These are the activations of a small neural network, seen along a few directions. Each row is one input.
Each table varies a few parts of the input and shows all the possible inputs, shuffled.
Descriptions start from the smaller parts, as in this example, which fits no table here: ring(8) and (point or line(9) or (values(3) and line(4))).
Shared parts are said once, and a part with two or three values counts as separate values.

Other details of the inputs vary at random and push rows far along three fixed directions, the same in every table; ignore that.

Rows:
x1: -11; -10; -10; -38; -33; 8; -6; 32; -7; -8; -5; 9; 21
x2: -29; 22; 10; -50; -37; 68; 3; 32; -16; 2; -11; -6; 9
x3: 31; 1; 3; 19; 14; -27; 10; -20; 7; 25; -13; -17; -12
x4: -39; -13; -4; 7; 11; 17; -27; 4; -5; -32; 14; 27; -7
x5: 31; 23; 13; 9; 30; -16; 31; -10; 5; 25; -23; -19; -19
x6: 9; -1; 1; -2; 21; -18; 10; -16; 7; 4; -19; -9; -24
x7: -2; 26; 3; 4; -1; 1; 33; -34; 9; 9; -3; -32; -43
x8: -35; 0; -3; -6; 2; 30; -22; -1; -15; -26; 4; 11; -32
x9: 6; -12; 8; 26; 55; -40; 3; -30; 18; -21; 1; 3; -13
x10: 36; 52; 12; -57; 6; -5; 46; 14; -1; 20; -40; -45; -3
x11: -18; -31; -10; 5; -30; 13; -31; 9; -14; -7; 19; 16; 11
x12: 4; 26; -4; -28; -30; 27; 4; 51; -22; 15; 7; -4; 40
x13: -6; -3; -6; 18; -7; 9; -22; 4; -19; -3; 17; 10; -4
x14: 53; -6; 2; 30; 18; -45; 24; -1; 29; 32; 0; -1; 46
x15: 5; -30; 5; 22; 34; -38; -2; -34; 29; -11; -10; 8; -22
x16: 16; -16; 8; 16; 10; -12; 2; -25; 14; 13; -8; -14; -12
x17: -7; -6; -3; -25; -8; -2; 0; 30; 4; -7; 4; 18; 35
x18: -1; -32; 2; 39; 10; 7; -16; -45; 13; -3; 5; -2; -29
x19: -11; 8; -6; -1; -20; 18; -19; 32; -15; -1; 17; 13; 29
x20: -4; 6; -17; -38; -36; -6; -10; 43; -15; 1; -6; 14; 28
x21: 10; -4; -15; -8; -33; -5; -12; 27; -22; 15; 8; 4; 24
x22: 11; 8; -4; -29; -39; 39; 12; 37; -11; 18; 5; -7; 43
x23: 62; 26; 0; 9; 20; -68; 35; 22; 13; 41; -21; -1; 38
x24: -2; 5; -1; -31; -36; 32; 3; 41; -14; 13; 7; -2; 40
x25: -1; -24; 0; 18; 30; -36; -11; -39; 5; -21; -4; 2; -34
x26: -11; 26; -5; -70; -41; 30; 2; 30; -25; -4; -22; -21; 0
x27: -16; 16; 26; -30; 21; 45; 20; -23; 17; -6; -28; -27; -40
x28: -6; 19; 12; -9; -7; 69; 8; -38; -11; 13; -23; -45; -63
x29: -36; -31; -12; 55; -3; 22; -56; -8; -10; -32; 43; 42; 3
x30: -18; 22; 19; -19; 3; 55; 9; -31; -10; 7; -33; -33; -67
x31: -11; 14; 12; -2; 29; 10; 6; -8; 13; -10; -13; -4; -18
x32: 48; 6; 3; -46; 0; -50; 42; 18; 13; 19; -27; -25; 31
x33: -8; -35; -17; -12; -25; -40; -30; 23; -2; -27; 15; 35; 40
x34: -29; -23; -14; 45; -4; 29; -46; -21; -20; -22; 33; 24; -25
x35: -13; -55; -18; 46; -11; -8; -42; -15; -2; -14; 34; 33; 9
x36: -2; 34; 27; -9; 27; 38; 26; -18; 6; 11; -30; -31; -39
x37: -41; 14; -6; 19; -13; 20; -6; -2; -2; -26; 36; 12; -7
x38: 2; -22; 2; 40; 51; -58; -15; -26; 20; -29; 12; 23; 2
x39: -1; 33; 14; -23; -10; 26; 52; -30; 17; 13; -16; -52; -43
x40: -4; 11; 2; -38; -29; 22; 11; 45; -11; 13; -3; 6; 41
x41: 35; -19; -10; 70; 35; -56; -9; -28; 15; 11; 17; 16; 5
x42: -24; 24; 3; -19; -26; 63; -17; 7; -29; -3; 1; -13; -29
x43: 0; -7; -6; -9; -30; 4; -15; 37; -6; 7; 17; 18; 52
x44: 5; 0; -18; -16; -13; -36; -14; 35; -17; -14; 13; 23; 37
x45: -47; -38; 1; 5; 11; 11; -36; -21; -2; -51; 24; 27; -16
x46: 47; 18; -4; 15; 4; -75; 53; 15; 38; 28; 13; -2; 63
x47: 6; 10; 22; -20; 12; 27; 30; -25; 7; 19; -35; -36; -42
x48: 0; 13; -2; 47; 24; -32; 15; -38; 17; -6; 21; -1; -30
x49: 72; 20; 0; 19; 20; -50; 45; 22; 18; 47; -7; -14; 56
x50: -6; 18; 10; -6; 24; 13; 6; -19; 5; -6; -21; -15; -42
x51: 17; -26; -30; 26; -29; -30; -24; 23; -15; 10; 26; 29; 43
x52: -7; 4; -9; -4; -12; -3; -8; 44; -15; 1; 14; 28; 42
x53: -6; -5; 19; -11; 34; -3; 10; -33; 20; -17; -12; -14; -23
x54: -5; -29; 9; 35; 24; -18; -12; -37; 17; -5; -5; 11; -27
x55: -44; -25; -11; 10; -16; 25; -40; -5; -26; -20; 15; 27; -26
Description of these inputs: ring(5) and (point or (values(2) and line(5))).
Changing only the ring(5) part turns x15 into x20. The same change can be made to x39. Which row results?
Answer: x7
Changing only the ring(5) part turns x25 into x44. The same change can be made to x30. Which row results?
Answer: x23
Change only the line(5) part in x34. List by row number the other rows that result.
Answer: x5, x8, x13, x44
Change only the values(2) part in x21. List by row number the other rows that result.
Answer: x3
Change only the ring(5) part in x34. List by row number the other rows that result.
Answer: x22, x35, x49, x51

Rows:
x56: -25; 14; 7; -23; 6; 18; 23; -21; 4; -26; -6; -20; -38
x57: -37; -2; -8; -53; -41; 35; -3; 30; -11; -28; 14; 9; 20
x58: 21; 35; -5; -27; -34; 7; 19; 22; -10; 30; -5; -29; 8
x59: 36; 24; 18; -50; -2; -1; 32; 16; 10; 17; -40; -31; 19
x60: -87; 1; 7; -7; -8; 60; -32; -8; -14; -46; 7; 25; -51
x61: -38; 4; -12; -24; -60; 59; -27; 34; -23; -10; 31; 7; 29
x62: -41; -23; -6; -8; 4; 38; -44; -12; -18; -36; -2; 12; -39
x63: -45; -27; 8; 18; -9; 75; -42; -18; -28; -20; 21; 9; -34
x64: 19; 20; 19; 4; 62; -6; 26; -48; 17; -1; -36; -36; -71
x65: 17; 16; 22; 27; 51; 36; 29; -51; 22; 17; -14; -44; -50
x66: -4; 6; -10; 35; -10; -22; 2; 22; 6; 15; 15; 26; 28
x67: -2; 14; 10; 41; 40; 27; 8; -45; 6; -1; 1; -26; -53
x68: 33; 33; 0; -69; -27; -4; 25; 38; -9; 21; -42; -24; 31
x69: 11; -43; -7; 10; 8; -58; -2; -1; 19; -14; 10; 24; 29
x70: 19; 5; 17; -7; 38; -34; 31; -26; 36; 2; -14; -23; -3
x71: -40; -12; -10; -46; -39; 55; -39; 46; -28; -30; 7; 18; 20
x72: 26; -14; -7; 18; 38; -56; 3; 10; 24; -6; 6; 19; 42
x73: -23; 17; -8; -55; -40; 13; -10; 33; -20; -15; 0; -3; 3
x74: -16; -32; -10; 4; 7; -17; -38; 8; -21; -22; 9; 34; 10
x75: 12; -24; 2; -3; 11; -32; -11; 25; -5; -5; 3; 23; 42
x76: -50; -31; -5; -6; -8; 17; -46; -23; -12; -41; 7; 12; -36
x77: -49; -37; -7; 10; -35; 65; -36; -19; -16; -28; 29; 11; -28
x78: -41; 1; -8; -18; -47; 75; -32; 37; -38; -13; 34; 19; 24
x79: -1; -36; -18; -2; -4; -46; -10; -3; 4; -18; 6; 24; 12
x80: 8; -16; 9; 29; 25; 7; 18; -69; 14; 10; -13; -32; -65
x81: -4; -5; -12; 15; 21; -33; -14; 13; 3; -25; 15; 24; 18
x82: 31; 55; -3; -48; -48; 27; 28; 40; -21; 35; -21; -32; 20
x83: 36; -16; -13; 35; 1; -44; -14; -8; 4; 19; 2; 12; 25
x84: -11; 1; 34; -9; 38; 27; 22; -39; 26; 4; -43; -22; -59
x85: 9; 18; 21; -16; 28; -12; 38; -1; 30; 16; -29; -7; 0
x86: 17; 18; 6; 23; 12; -11; 25; -13; 11; 36; -18; -10; -24
x87: 36; 6; -1; 19; 19; 0; 12; -16; 4; 29; -19; -26; -15
x88: -25; 18; 2; -54; -32; 44; -11; 31; -12; -22; 0; 4; 22
x89: 16; 14; 16; 21; 19; 3; 35; -13; 27; 35; -12; -12; -4
x90: 42; -20; -3; 40; 9; -43; -6; -6; 17; 18; 7; 12; 36
x91: 24; -27; -7; 30; -9; -38; -12; 5; 11; 14; 19; 12; 41
x92: -10; -4; -9; 12; 4; -35; -20; 8; 2; -31; 17; 30; 23
x93: -3; -25; -3; 14; 22; -35; -17; 15; 2; -20; 24; 37; 39
x94: 3; 24; 18; 0; 6; 50; 15; -29; 7; 9; -8; -32; -26
x95: -4; -8; -17; 30; -15; -19; 0; 1; 0; -6; 33; 15; 16
x96: 31; -16; -9; 35; 8; -44; 22; -9; 26; 15; 21; 6; 33
x97: 21; 41; -1; -51; -52; 33; 36; 50; -13; 57; -39; -27; 26
x98: -7; -14; -10; 18; 9; -57; -13; 15; 9; -4; 2; 43; 12
x99: -8; 12; 2; -35; -2; 5; 21; -13; 0; -11; -14; -19; -38
x100: 33; -4; 9; 23; 22; 5; 13; -13; 12; 23; -10; -21; -5
x101: 22; 37; 5; -71; -25; 1; 42; 47; 0; 39; -54; -21; 22
x102: 28; 57; -2; -42; -41; 10; 41; 44; -8; 38; -6; -40; 39
x103: 11; -32; -17; 40; -2; -27; -32; 6; -20; 7; 24; 34; 28
x104: -10; -18; 26; 3; 36; 4; 0; -50; 23; -18; -16; -26; -49
x105: 18; -8; -13; 34; 0; -35; -13; 14; -17; 13; 24; 23; 24
x106: -12; -7; -7; 8; 6; -46; -11; 4; 9; -26; 20; 18; 18
x107: 21; -27; -16; 36; -7; -51; -18; -6; 5; 14; 16; 14; 25
x108: 19; 2; -13; 44; 1; -38; -9; 1; 5; 1; 24; 20; 32
x109: 43; 57; -6; -46; -33; 25; 38; 49; -19; 47; -23; -40; 20
x110: 26; -1; -10; 4; 8; -68; -7; 13; 7; -5; 0; 21; 27
x111: 1; -4; -4; 13; 24; -40; -8; 15; -6; -18; 17; 28; 26
x112: -51; -22; -17; 18; -32; 41; -36; -21; -24; -30; 36; 19; -42
x113: -1; -11; 29; 43; 38; 21; 15; -56; 27; 22; -22; -19; -58
x114: -46; -9; 2; -6; 7; 32; -36; -8; -29; -37; 11; 17; -43
x115: 3; 28; 23; 23; 39; 37; 27; -44; -3; 11; -7; -38; -57
What is each input in this table made of?
Answer: values(2) and ring(5) and (point or line(5))
Changing only the ring(5) part turns x85 into x60. The same change can be made to x70. Which row results?
Answer: x106
Change only the values(2) part in x97. List by row number the other rows that result.
Answer: x101
A walk changes only the line(5) part. It starts at x69 and steps to x104. List the rest of the walk in order.
Answer: x59, x71, x75
Change only the ring(5) part in x68. List by row number the other rows that result.
Answer: x59, x88, x92, x110
Change only the line(5) part in x67. List by row number the other rows that result.
Answer: x95, x102, x108, x115
List by row number the other rows that have the ring(5) part and the values(2) part in common with x99.
Answer: x64, x73, x98, x110, x114
